A small network was shown many inputs. Here are its activations along a few directions, one row for each input.
In each table, some parts of the input vary, and every possible input appears once, in random order.
Descriptions start from the smaller parts, as in this example, which fits no table here: ring(8) and (point or ring(9) or (values(2) and line(6))).
Shared parts are said once, and a part with two or three values counts as separate values.
In the rows, zero is written as 128.

Other details of the inputs shift rows strongly along two fixed directions, in all tables alike. That doesn't count.

A family of inputs:
x1: [113 121 148 136 132 110 154 164 105 106 105 139 136]
x2: [114 122  97 141 132 141 120 140 145 125 117  93 125]
x3: [104 111 116 137 116 129 117 126 119 127 120 114 117]
x4: [114 141 122 139 127 127 136 120 136 121 122  98 111]
x5: [218 103 169  56 125 129  93  66 115 162 166 230 165]
x6: [ 75  80 114 131 139 136 120 165  95 106  93 118 146]
x7: [111 122 120 143 137 129 136 132 134 128 128 113 102]
x8: [117 191 138 168 112 128 163 129 163 136 155  82  87]
x9: [130 126 115 139 143 133 131 128 149 132 133 114 106]
x10: [ 52 110  99 145 161 147 135 193  73  96  98 119 192]
x11: [ 84  95 128 128 147 123 132 153  95 104  99 129 133]
x12: [144 119 160 111 134 119 134 134 118 120 125 162 133]
x13: [137 168  94 152  96 126 110 107 182 140 133  66  93]
x14: [ 97 109 115 120 148 123 118 158 114  95  81 111 153]
x15: [ 79  61 146 107 138 124 120 189  63  79  67 159 193]
x16: [198 137 128  91 147 131 114  80 158 157 154 159 123]
x17: [127 111 153 120 134 112 142 152 103 107 108 159 139]
x18: [135 169 123 172  70 116 139 123 170 140 145  87  80]
x19: [123 164 106 159  92 132 128  99 167 140 143  66  86]
x20: [136 181 144 152 109 124 149 113 165 139 157 102  89]
x21: [118 111 122 120 117 124 110 112 115 128 120 129 131]
x22: [ 98 135 139 135 123 134 140 155 107 119 128 122 154]
x23: [186 124 116  95 131 136 100  84 151 156 147 150 133]
x24: [126 135 159 115 150 128 148 141 102 127 137 158 152]
x25: [134 163 102 159 130 133 141 119 183 139 142  76  82]
x26: [143 107 145 118 111 114 128 143 103 124 117 165 151]
x27: [181 114 118 106 130 140 102  86 149 162 156 155 120]
x28: [211 112 169  58 130 132 102  73 111 168 171 225 169]
x29: [105 136 123 142 127 118 134 123 129 120 120 106 106]
x30: [127 162 114 144 153 139 147 134 124 139 153 134 134]
Each input here is: values(2) and (point or line(6) or ring(8)).
Changing only the values(2) part turns x4 into x19. The same change can be made to x16. Which row results?
Answer: x23
Change only the values(2) part in x3. List by row number the other rows that result.
Answer: x11

A family of inputs:
x31: [ 61 185 109 192 103 118 161 176 156  94  99  30 101]
x32: [105 113 148 118 149 137 141 159  97 112 121 151 168]
x33: [179 105 144  71 171 140 114 114 100 142 143 205 184]
x34: [105 158 109 159 141 127 152 139 145 125 129  88 101]
x35: [180 121 111  96 141 143 100  91 141 156 151 155 144]
x36: [184 106 181  76 131 115 124 103 101 137 138 210 153]
x37: [171 183 136 154 100 111 144 107 196 150 156 101  64]
x38: [167 138 129 122 113 128 114  69 152 163 166 139  88]
x39: [107 136 131 149 142 127 156 141 127 122 128 112 102]
x40: [178  76 166  60 174 136 117 123  79 134 136 239 193]
x41: [114  84 115 115 156 129 115 132 113 120 106 138 129]
x42: [157 134 131 117 115 143 116  93 147 157 161 135 120]
x43: [112 139 124 146 150 126 148 141 136 123 126 111 104]
x44: [116 180 110 195  82 123 156 149 145 144 155  97  98]
x45: [164 161  94 135 119 132 110  71 173 161 159 104  92]
x46: [127  69 128  90 141 122 104 145  94 101  79 156 170]
x47: [102 100 149 112 160 127 141 146  82 109 113 162 152]
x48: [ 56  76 113 140 151 130 132 173  87  91  77 106 133]
x49: [102 128 148 121 137 136 138 151  99 117 128 141 165]
x50: [ 71  97 135 127 152 115 144 200  84  72  63 123 169]
x51: [172 123 177  86 118 113 121 103 104 137 144 196 153]
x52: [173 176 147 149  97 112 149 103 179 150 161 115  72]
x53: [150 153 148 122 125 125 134  92 126 148 163 152 114]
x54: [111  94 114 140 103 126 116 160  86 127 117 159 159]
x55: [ 64 112 122 144 163 138 146 200 100  86  89 109 165]
x56: [ 45 147 107 180 104 129 139 150 126 107 113  52  97]
x57: [160 156 133 120  98 139 112  81 155 165 174 126 118]
x58: [ 70 113  91 139 145 145 120 172 111  97  88  82 171]
x59: [ 52 178  90 194 133 128 161 168 144 101 106  35  97]
x60: [177 167 111 133  87 122 108  76 183 154 149 102  93]
x61: [175  61 126  56 176 132  90  94  88 137 121 211 174]
x62: [169 106 161  83 100 118  99  90 112 141 137 179 145]
x63: [168 155 116 149  89 119 122  94 197 150 145  92  63]
x64: [162 124 114 117 135 141 109 108 155 149 146 135 124]
x65: [178 148 132 137  84 116 120  85 184 153 151 111  70]
x66: [166 187 116 137 125 138 131 100 166 159 169 112 117]
x67: [ 57  61 144 118 129 119 122 188  67  71  56 126 175]
x68: [ 60 117 103 165 127 142 137 178 126 101  98  68 125]
What do these inputs look like to the network?
Answer: values(2) and (point or (values(3) and line(6)))
Changing only the values(2) part turns x33 into x35. The same change can be made to x49. Which row results?
Answer: x57
A walk changes only the line(6) part. It starts at x56 and steps to x38. List the rest of the walk in order.
Answer: x48, x41, x61, x45
Change only the values(3) part in x68. List by row number the other rows that result.
Answer: x48, x65

A family of inputs:
x69: [ 65 114 117 152 148 142 145 191 103  97  99 100 155]
x70: [ 73  81 100 126 156 130 112 161 114  93  72  99 144]
x71: [ 83 189  98 190  94 127 143 134 172 122 128  30  78]
x72: [181 163 119 130 106 125 119  77 160 168 168 134 101]
x73: [109 109  94 135 142 137 117 131 138 122 111  97 113]
x74: [153 158 136 148  86 115 137 107 155 147 149 118  90]
x75: [120  69 146  84 148 130 104 154  74 100  93 187 196]
x76: [139 172 106 161 114 130 145 126 169 138 144  87  99]
x77: [138 165 106 156  98 125 131 113 158 146 144  91  97]
x78: [191 118 162  88 112 117 111  86 125 146 145 186 136]
x79: [100 199  92 203 102 129 163 144 178 127 137  36  73]
x80: [191 142 143  96 136 139 116  87 152 162 171 168 125]
x81: [156 139 146 123 113 128 132  93 128 157 164 153 109]
x82: [214 129 148  90 131 127 115  83 144 169 171 198 131]
x83: [ 57 107 118 132 149 134 131 166  84  92  90 106 165]
x84: [107 100 153 112 147 115 139 164  90  93  90 152 155]
x85: [164 150 122 138  97 124 120 104 152 155 156 135 104]
x86: [ 87 190  95 193  87 126 143 139 176 119 124  25  79]
x87: [147 181 115 154 114 122 138 113 182 146 148  85  90]
x88: [ 89  95 126 106 148 140 117 155  91  98  91 130 183]
x89: [ 86 185 123 183 105 130 162 150 172 119 131  40  77]
x90: [128 164 134 149  94 130 136 111 163 137 146  85  99]
x91: [ 44 110 117 158 136 135 141 186  86  96  97  99 148]
x92: [ 66 119 107 148 152 142 147 185 103  92  91  89 161]
x93: [161 147 123 120 127 132 122  85 138 163 168 144 116]
x94: [ 84  81  97 133 152 138 119 156 112 102  88 101 137]
x95: [218 121 152  78 115 121  95  66 135 164 164 209 138]
x96: [136  68 145  84 151 125 106 140  68 122 112 206 185]
x97: [165 146 119 116 118 138 116  93 149 160 159 129 127]
x98: [115 103  95 136 122 133 107 120 145 124 109  91 108]
x99: [ 83  95 140 127 149 132 146 179  86  94  92 131 167]
x100: [130  86 138  88 180 135 127 137  69 121 121 193 186]
x101: [127 116  96 132 120 133 105 108 155 133 118  94 102]
x102: [138 157 147 134 126 122 145 107 146 139 152 127  96]
x103: [128 162 124 161 117 127 147 131 151 138 148 108  97]
x104: [127  97 143 100 152 126 119 152 105 116 110 166 162]
x105: [171 151 142 114 135 130 124  89 146 161 172 159 108]
x106: [ 97 163 129 165  99 127 147 123 147 127 142  79  85]
x107: [167 141 152 114 105 117 123  89 139 142 147 146 109]
x108: [ 54 116 122 157 149 136 152 187  94  97 102 108 146]
x109: [116  99  92 135 126 135 109 123 138 127 111  97 114]
x110: [ 63 115 119 160 139 127 149 196 100  89  89 104 145]
x111: [100 172 121 182  85 115 152 132 160 131 136  63  72]
x112: [159 139 139 121 126 122 126 119 140 138 141 150 119]
x113: [178 144 152 112 132 130 138  84 135 161 174 170 109]
x114: [132  79 145  76 171 120 116 146  76 103  92 187 187]
x115: [177 121 149  99 117 132 118  93 130 156 158 168 133]
x116: [108  96 116 115 139 129 120 156  95 110  99 139 168]
x117: [157  72 167  59 175 122 108 130  73 118 113 230 188]
x118: [128 113  93 131 125 134 105 109 149 136 121 101 105]
x119: [173 154 139 109 144 126 126  81 145 159 169 158 114]
x120: [ 81  83 101 131 151 131 115 155 118  97  80  96 136]
x121: [ 92 192 104 187 113 120 153 142 174 119 125  44  80]
x122: [167 140 125 115 141 129 129 104 132 145 150 156 130]
x123: [165 130 159 107 126 114 132 111 139 140 141 159 122]
x124: [216 126 165  85 134 122 125  73 129 163 170 211 123]
x125: [121  89 151 110 143 124 140 162  90 104 101 165 163]
x126: [207 132 160  89 102 118 112  68 146 157 161 178 123]
x127: [157 159 118 151  92 126 124 108 167 160 163 115  95]
x128: [117 105 130  99 162 138 123 146 101 111 106 145 174]
x129: [145 148 126 129 111 138 114 108 154 146 153 117 121]
x130: [ 66 121 124 151 125 127 132 172 108  91  94  97 139]
x131: [119 158 128 166  85 117 146 135 158 135 137  85  92]
x132: [195 121 170  81 140 116 122  87 124 150 154 201 125]
x133: [109  96 147 120 144 121 145 165  85  99  97 154 156]
x134: [ 69 107 116 135 139 129 126 177  98  85  78 102 170]
x135: [119 119 134 120 134 131 120 127 110 126 131 145 141]
x136: [ 82  76 125 115 147 141 117 178  75 103  95 145 185]
What do these inputs look like to the network?
Answer: line(4) and (values(2) or (values(3) and line(5)))
Changing only the line(4) part turns x97 into x92. The same change can be made to x111. Which row results?
Answer: x124
Changing only the line(4) part turns x113 into x106. The same change can be made to x125. Which row results?
Answer: x126
Change only the values(3) part in x127. List by row number the other rows that result.
Answer: x116, x131
Change only the line(4) part in x130. List by row number the other rows that result.
Answer: x96, x103, x117
Change only the values(2) part in x73. List by row number the other rows that result.
Answer: x94

A family of inputs:
x137: [163 119 130 127 113 126 121  91 137 156 157 153  98]
x138: [163 145 139 118  94 125 114 102 141 146 148 142 126]
x139: [ 62 165 111 194 112 119 163 173 169  95  97  24  73]
x140: [157 172 134 138 107 134 135 101 147 161 175 134 118]
x141: [ 70 126 116 156 139 126 147 155 117 103 100  86 110]
x142: [ 78 142 127 159 136 119 156 181 131  91  92  81 122]
x143: [148 149 127 137 102 133 122  90 150 158 164 120 100]
x144: [ 82  51 141  96 139 124 106 173  61  82  67 157 192]
x145: [192  85 106  62 178 151  79  76 115 164 151 202 169]
x146: [177 145 141 110 108 134 118  82 132 167 176 165 129]
x147: [141 144 126 136 115 115 128 107 157 130 129 106  91]
x148: [122  48 101  73 175 143  84 144  86 102  74 160 203]
x149: [ 92  33 140  92 147 118 109 172  56  86  63 176 182]
x150: [ 80 146 119 167 140 130 157 156 142 112 119  78  94]
x151: [189 165 144 119 117 122 133  98 158 155 164 151 120]
x152: [137 146 138 127 143 133 144 132 119 136 148 149 141]
x153: [169 161 141 123 100 124 124 105 148 150 156 141 128]
x154: [ 82 161 121 170 140 130 164 165 137 111 124  80 106]
What do these inputs look like to the network?
Answer: values(2) and (point or ring(8))
Changing only the values(2) part turns x153 into x140. The same change can be made to x149. Which row results?
Answer: x137
